A small network was shown many inputs. Here are its activations along a few directions, one row for each input.
In each table, some parts of the input vary, and every possible input appears once, in random order.
Descriptions start from the smaller parts, as in this example, which fits no table here: line(4) and (point or ring(9) or (values(3) and ring(5))).
Shared parts are said once, and a part with two or three values counts as separate values.
In the rows, 128 means zero.

Other details of the inputs shift rows strongly along three fixed directions, in all tables alike. That doesn't count.

A family of inputs:
row 1: [115 132 108 126 127 135 163 135 142 125 130]
row 2: [166 140  99 172 132 162 100 139 209 165 143]
row 3: [165  51  75 136 128 113 189  74 161 102 134]
row 4: [119 138 109 147 139 149 112 112 165 162 103]
row 5: [156 104 116 147 140 120 146 143 164 146 116]
row 6: [144  81 103  96 135 114 166  89 117 130 127]
row 7: [ 74 106 132 104 117  77 124  89  77  71 115]
row 8: [ 85 148  99 140 132 133 164 136 145 134 101]
row 9: [165 114 180 100 104 115 130 112  61  56 183]
row 10: [ 72 170 131 116 137 112  99 137  94 142 103]
row 11: [126 115 157  94 117 109 133  91  63  97 127]
row 12: [109 129  98 113 130 123 141 134 146 136 132]
row 13: [153 143 177 160 115 154  76 165 128 128 147]
row 14: [118  51  98 133 146  73 167  90 128 110  83]
row 15: [157 146  93 155 123 163 128 154 212 159 150]
row 16: [110  61 101 116 133  69 158  94 108 133  99]
row 17: [ 82 118  94 144 131 123 164 112 139 111  94]
row 18: [121 121  97 128 136 108 123 110 145 146 123]
row 19: [212  84 141 110 113 131 155 112 123  84 203]
row 20: [114 136 171 134 131 110 110 148  91 108 106]
row 21: [156 165 146 135 127 164  93 139 155 160 146]
row 22: [114 161 160 136 139 131 111 178 110 139 107]
row 23: [221  70 157 108 126 114 135 132 128  99 191]
row 24: [129 130 175  87 117 118 119 109  51  95 140]
row 25: [152 141 209 133 106 128  71 156  78  99 162]
row 26: [ 97 163 115 147 134 159 132 131 142 164  79]
row 27: [125 158 160 127 107 133  93 142 116  96 157]
row 28: [178 164 150 132 125 177  90 150 163 164 167]
row 29: [193 145 179 140 110 180  92 133 132 112 170]
row 30: [ 98 179 144 148 123 156 123 152 110 118 111]
row 31: [186 102  84 152 130 136 125 112 206 156 157]
row 32: [139  85  95 107 134 113 181 105 122 113 138]
row 33: [ 97 106 108 128 139 100 142 132 121 157  91]
row 34: [ 93 158 148 112 125 132 138 149  92 105 134]
row 35: [ 69 154 140 127 122 118 140 129  92  95 103]
row 36: [ 80 148 101 119 129 116 136 137 133 137 108]
row 37: [174 102 117 135 133 139 131 152 164 164 150]
row 38: [ 75 191 151 132 134 144  84 136 108 153  90]
row 39: [ 91 144  92 121 147 119 122 133 138 166 105]
row 40: [ 92 167 111 124 147 149 114 140 142 183  96]
Each input here is: line(5) and (values(2) or ring(6)).
The inputs of row 40 and row 38 match in every part but the line(5) part. If row 6 is changed in the same way as row 40 into row 38, which row does it become? -> row 26
The inputs of row 10 and row 39 match in every part but the line(5) part. If row 1 is changed in the same way as row 10 into row 39, which row does it become? -> row 34
A walk changes only the ring(6) part. It starts at row 21 and steps to row 11. List the rest of the walk in order. -> row 9, row 8, row 15, row 18
Which other rows does row 23 become when the line(5) part takes its other values? List them by row number. -> row 5, row 14, row 20, row 22
Which other rows does row 37 become when the values(2) part takes its other values? List them by row number. -> row 23
A walk changes only the ring(6) part. It starts at row 7 and steps to row 17. List the rest of the walk in order. -> row 3, row 29, row 4, row 2
Which other rows does row 20 become when the values(2) part takes its other values? List them by row number. -> row 25

A family of inputs:
row 41: [ 54 109 102  90 129  77 188 100  90  87 103]
row 42: [187  36 194 120 103  63 150 108  79  53 141]
row 43: [240  94 108 136 126 177 146 113 201 163 178]
row 44: [151 124  41 171 144 168 170 108 242 179 104]
row 45: [159 117  63 139 164 142 143 138 226 216 107]
row 46: [146 122  59 156 154 134 121 143 234 205 111]
row 47: [154 118  10 164 135 165 205 154 227 175 122]
row 48: [152  70 155  73  99  94 167  91  85  40 196]
row 49: [ 39 204 139 139 144 123  64 175 107 175  68]
row 50: [ 22 206 131 164 130 140  84 154 115 151  58]
row 51: [177 189 228 162  86 189  33 175 110  95 207]
row 52: [ 54 207 137 120 154 145 112 147 101 161  59]
row 53: [ 85  82 117  83 142  66 141  85  70 142  89]
row 54: [191  53 170 117 125  58 154 115  66  49 159]
row 55: [191 190 238 128 102 189  34 195  92 144 201]
row 56: [243  47 109 183 146 168 171 154 220 125 170]
row 57: [ 51 201 145 121 153 132  85 169  99 186  65]
row 58: [232 111  98 150 126 170 145 105 226 129 185]
row 59: [180 184 231 146  96 175  17 197  99 129 206]
row 60: [ 27 215 133 156 135 137  78 156 117 144  63]
row 61: [ 30 219 135 150 139 133  78 155 119 139  66]
row 62: [158 102  50 156 142 174 178 113 215 210  98]
row 63: [ 88  99 112  82 146  83 159  71  73 118  82]
row 64: [ 65 100  79  95 134  70 205  91  73 100 111]
row 65: [ 70  98 100 111 128  87 166  56  81  97  81]
row 66: [185 200 225 153  88 212  59 165 102  95 203]
row 67: [172  49 157  86 111  60 103  81  74  85 181]
row 68: [155  61 152  68  94 106 163  98  85  30 183]
row 69: [ 54 104  93  93 136  72 196  97  84  93 115]
Describe the family of inputs behind these rows. -> values(3) or line(6) or (line(4) and ring(5))
A walk changes only the ring(5) part. It starts at row 65 and steps to row 43. List the rest of the walk in order. -> row 53, row 67, row 50
A walk changes only the ring(5) part. It starts at row 59 and steps to row 55. List the rest of the walk in order. -> row 62, row 66, row 51
Which other rows belong to the same alternative as row 47? List them by row number. -> row 41, row 48, row 64, row 68, row 69
